These are the activations of a small neural network, seen along a few directions. Each row is one input.
In each table, some parts of the input vary, and every possible input appears once, in random order.
A made-up example of a description, with smaller parts first: one of 3 separate values, together with either a single point or one of 9 places around a ring or (one of 4 places along a line, together with one of 8 places around a ring).
Shared parts are said once, and a part with two or three values counts as separate values.
In the rows, zero is written as 128.

Other details of the inputs shift rows strongly along two fixed directions, in all tables alike. That doesn't count.

A family of inputs:
r1: [112 107  97 107 152 127 194 187 135 163 153  96 105]
r2: [183 133  83 204 147  92 240 195 138 157 176 116 119]
r3: [137 149 178 117 110 143  46  61 118  91 118 153 139]
r4: [114 103  92 131 139  97 208 192 137 156 149  88 111]
r5: [127 148 159 129 115 145  41  58 120 103 111 166 146]
r6: [ 59  83 120  26 144 165 111 143 133 139 102 108 112]
r7: [145 113 116 135 109 112 206 199 138 174 199 104 125]
r8: [223 173 128 248 111  76 164 130 142 113 187 150 146]
r9: [ 89  95 113  77 135 135 121 144 118 141  94 114 126]
r10: [105 100 144  68 121 146 108 152 132 169 140 130 138]
r11: [167 180 138 189 135 116 125  93 125  87 122 131 138]
r12: [ 51  92 133  31 116 164 102 137 123 175 118 121  97]
r13: [118 149 162 137 109 151  48  57 122 108  99 171 141]
r14: [127 153 169 123 106 147  52  51 119  96 112 155 134]
r15: [102  93 108  74 142 146 128 141 133 139 106 125 123]
r16: [203 187 125 235 134 100 146 105 122  86 134 146 149]
r17: [130 128 153 137 126 151  59  64 119  78  68 148 149]
r18: [196 182 122 232 124  88 149 107 125  82 128 147 147]
r19: [ 70 109 126  46 144 141 105 137 120 138  95 109 112]
r20: [101  82  92 111 142 117 208 207 140 165 150  83 105]
Description of these inputs: one of 2 separate values, together with either one of 4 places along a line or one of 6 places around a ring.
Changing only the choice among 2 separate values turns r17 into r20. The same change can be made to r8. Which row results?
> r3

A family of inputs:
r21: [150 159 147 193  97  93 155 111 139 104 157 114 131]
r22: [166 179 157 160 127 132  74  47 125  87 129 165 137]
r23: [105 123 176 118  96 152  43  61 120 102  96 157 154]
r24: [171 186 139 210 110 104 172 117 145 126 179 124 123]
r25: [133 159 134 142 155 131  97  77 131  46  68 124 145]
r26: [152 152 116 193 148 120 194 111 137  60 117 109 117]
r27: [105 106 130  58 129 170  58 102 117 150 117 162 127]
r28: [185 165 120 213 107  81 170 129 145 115 174 134 120]
r29: [104 105 164  55 126 176  73 117 117 137 110 145 149]
r30: [ 88 108 101  84 168 130 157 168 100 133  86  87 100]
r31: [ 79 126 119  63 170 144  74 120 114 102  66 119 132]
r32: [136  92 103  94 125 119 147 185 125 170 146 132 136]
r33: [ 80  88 123  71 160 165 102  98 145 102  52 135 132]
r34: [147 182 159 156 109 133  75  46 128  89 126 158 124]
r35: [144 151 191 146 127 138  59  54 131  70 118 138 144]
r36: [166 145 117 196  96  98 136 119 123 124 141 165 141]
r37: [194 178 143 232 127 101 174 115 140 100 189 132 134]
r38: [ 69 106 119  71 151 169 112  88 113  78  52  87 102]
r39: [177 126 138 156 107 113 130 136 131 121 141 138 164]
r40: [153 151 178 125 115 127  68  76 124  72 109 132 153]
r41: [155 150 145 189 111 102 156 126 146 114 170 111 120]
r42: [204 161 123 194 117 111 143 127 126 127 152 161 151]
r43: [138 135 110 103 134 114 183 178 124 160 167 111 111]
r44: [148 148 178 135 125 127  59  62 129  75 115 142 146]
r45: [148 132 133 175  90 106 127 117 127 126 137 143 151]
r46: [184 134 149 183 109 119 140 130 137 113 148 140 162]
r47: [ 71 112 120  69 143 157  98 102 108  85  54  88 120]
r48: [106  91 108 113 116 135 175 191 141 190 180 119 100]
r49: [121  78 113  89 127 128 136 173 134 172 155 118 132]
r50: [198 164 126 198 120  83 168 139 133 101 164 131 136]
r51: [133 167 159 145 104 117  65  55 118  80 104 156 138]
r52: [ 80  92 121  80 140 156  86 107 116 118  44 118 140]
r53: [148 118 107 189 140 125 168 106 138  95  80 121 128]
r54: [ 78  83 133  74 154 170 105  97 135 105  58 141 125]
r55: [106 117 111 125 124 113 206 192 146 178 197  92  90]
r56: [101 114 145  62 133 178  62 102 121 156 119 145 134]
r57: [ 79 123 118  74 173 148  77 113  95 113  56 113 116]
r58: [118 103  91 117 160 125 149 156 146 130  96 125 144]
r59: [126  86  99  89 131 129 133 170 128 174 151 135 124]
r60: [126  79 118 111 127 132 155 179 137 171 170 115 130]
r61: [ 82 117 132  69 108 158  64 105 110 152 100 162 114]
r62: [155 133 118 181 156 111 136 123 112 117  78 138 137]
r63: [102  99  80  93 167 123 131 181 127 156  98 127 142]
r64: [119 107 113  76 135 147 166 196 126 197 152 118 132]
r65: [112 111 107 112 116 141 162 185 139 199 169 121 103]
r66: [136 127 126 123 133 118 206 192 129 149 182  98 114]
r67: [195 193 144 206 126 108 179 125 131 106 168 123 143]
r68: [158 146 100 172 157 108 112 130 110 125 101 155 150]
r69: [101 126  91  96 169 113 145 176 109 146 113 105 112]
r70: [ 71 110 155  74 106 162  70 102 118 146 109 144 124]
r71: [154 159 193 145 116 139  71  66 124  59 111 132 151]
r72: [105  79 115 107 113 133 159 185 144 182 166 108 115]
r73: [165 133 115 180 100 113 131 130 136 134 151 158 129]
r74: [ 86 109 110  88 115 137 148 177 126 198 144 123 107]
r75: [ 91 122 118 113 115 112 187 174 134 171 176  96  97]
r76: [107  83 110  99 107 123 148 179 138 178 155 116 122]
r77: [181 156 113 206 101 115 148 125 136 137 165 164 120]
r78: [113 137  97 119 119 101 187 175 130 176 171 114  93]
r79: [ 96 114 146  51 137 147  66 104 122 128 112 136 121]
r80: [168 158 106 209 151 108 196 112 149  53 115 110 127]
r81: [164 195 177 175 130 142  76  40 129  80 132 153 149]
r82: [ 95  98 156  66 135 175  65 104 120 143 125 147 134]
r83: [110 117 119 117 105  96 167 162 133 148 155  98 115]
r84: [115 112 119 115 112 103 167 170 143 152 166  95 109]
r85: [ 93 135 115 104 123 117 181 179 132 186 165  97  97]
r86: [101  98  94 102 170 130 116 157 108 157  75 126 123]
Describe the family of inputs behind these rows.
> one of 2 separate values, together with either one of 9 places around a ring or (one of 4 places along a line, together with one of 6 places around a ring)
Changing only the choice among 2 separate values turns r23 into r21. The same change can be made to r42. Which row results?
> r43
Changing only the choice among 2 separate values turns r29 into r66. The same change can be made to r56. Which row results?
> r81
Change only the choice among 2 separate values in r27. List by row number the other rows that result.
> r22
A walk changes only the place on the ring of 9. It starts at r52 and steps to r62. List the rest of the walk in order.
> r86, r68, r63, r58, r33, r54, r53

A family of inputs:
r87: [194 165 136 229 126  86 173 116 143  83 170 127 146]
r88: [130 133 150 123 107 153  81  87 131 131 136 157 139]
r89: [ 99 148 150 131 111 138  97  87 120  99 113 123 120]
r90: [123 137 127 133 141 141  84  94 115 110  99 142 124]
r91: [199 178 110 219 132  95 164 123 132  95 146 139 140]
r92: [109 150 158 123 118 134  98  89 114 100 114 117 128]
r93: [125 121 136 137 135 137  89  90 118 117  90 139 137]
r94: [116 130 152 121 131 136  94  92 138  89 120 135 132]
r95: [107 114  92  98 149 125 148 176 123 161 135 105 112]
r96: [191 192 142 231 116  96 172 102 131  88 152 123 136]
r97: [200 164 147 210 110 112 140 119 126 118 174 149 148]
r98: [ 87  92 119  70 141 139 150 160 141 151 141 101  97]
r99: [ 84  90 132  43 138 160 126 181 120 193 150 120 121]
r100: [128 136 156 114 136 136  97  85 127  94 119 122 131]
r101: [181 130  86 198 125  88 227 191 143 134 170 110 136]
r102: [125 149 137 121 145 132  84 102 120 108 102 142 138]
r103: [129 125 142 127 131 138  88 102 130 103  95 134 149]
r104: [ 90 102 117  55 139 138 164 171 133 162 135  88 104]
r105: [121 112  95 100 138 122 167 171 127 148 130 116 125]
r106: [129 138 154 125 117 159  84  91 135 135 130 159 143]
r107: [ 74  96 120  50 136 151 150 164 139 158 126  99  94]
r108: [ 83  90 128  47 119 126 123 189 123 190 145 117 110]
r109: [161 133  81 190 143  89 216 191 138 157 167 121 112]
r110: [129 139 129 123 137 142  93  94 117 105  96 148 127]
r111: [125 114 142 134 121 145  93  98 124 102  91 139 141]
r112: [142 135 161 112 107 130  73  99 115 122 135 147 133]
r113: [117 139 148 124  99 127  76  92 133 130 125 157 138]
r114: [164 125  84 177 131  97 216 178 131 146 154 124 119]
r115: [105 107  99  93 146 118 166 181 128 168 128 113 125]
r116: [130 121 144 126 125 143  91 104 128  97  94 132 150]
r117: [125 120 141 133 130 140  92  96 125 109  91 142 140]
r118: [ 90  89 109  60 103 133 127 160 133 185 160 123 108]
r119: [153 123  87 180 138  92 216 183 134 160 154 123 121]
r120: [127 123 139 125 124 142 100  96 121  97  93 146 139]
r121: [108 152 154 126 119 144 102  86 125 103 107 127 117]
r122: [109  97 103 101 143 125 145 169 131 162 121 104 127]
Describe the family of inputs behind these rows.
> one of 2 separate values, together with either one of 4 places along a line or one of 5 places along a line or one of 9 places around a ring
Changing only the choice among 2 separate values turns r121 into r96. The same change can be made to r109. Which row results?
> r102
Change only the choice among 2 separate values in r94. List by row number the other rows that result.
> r87
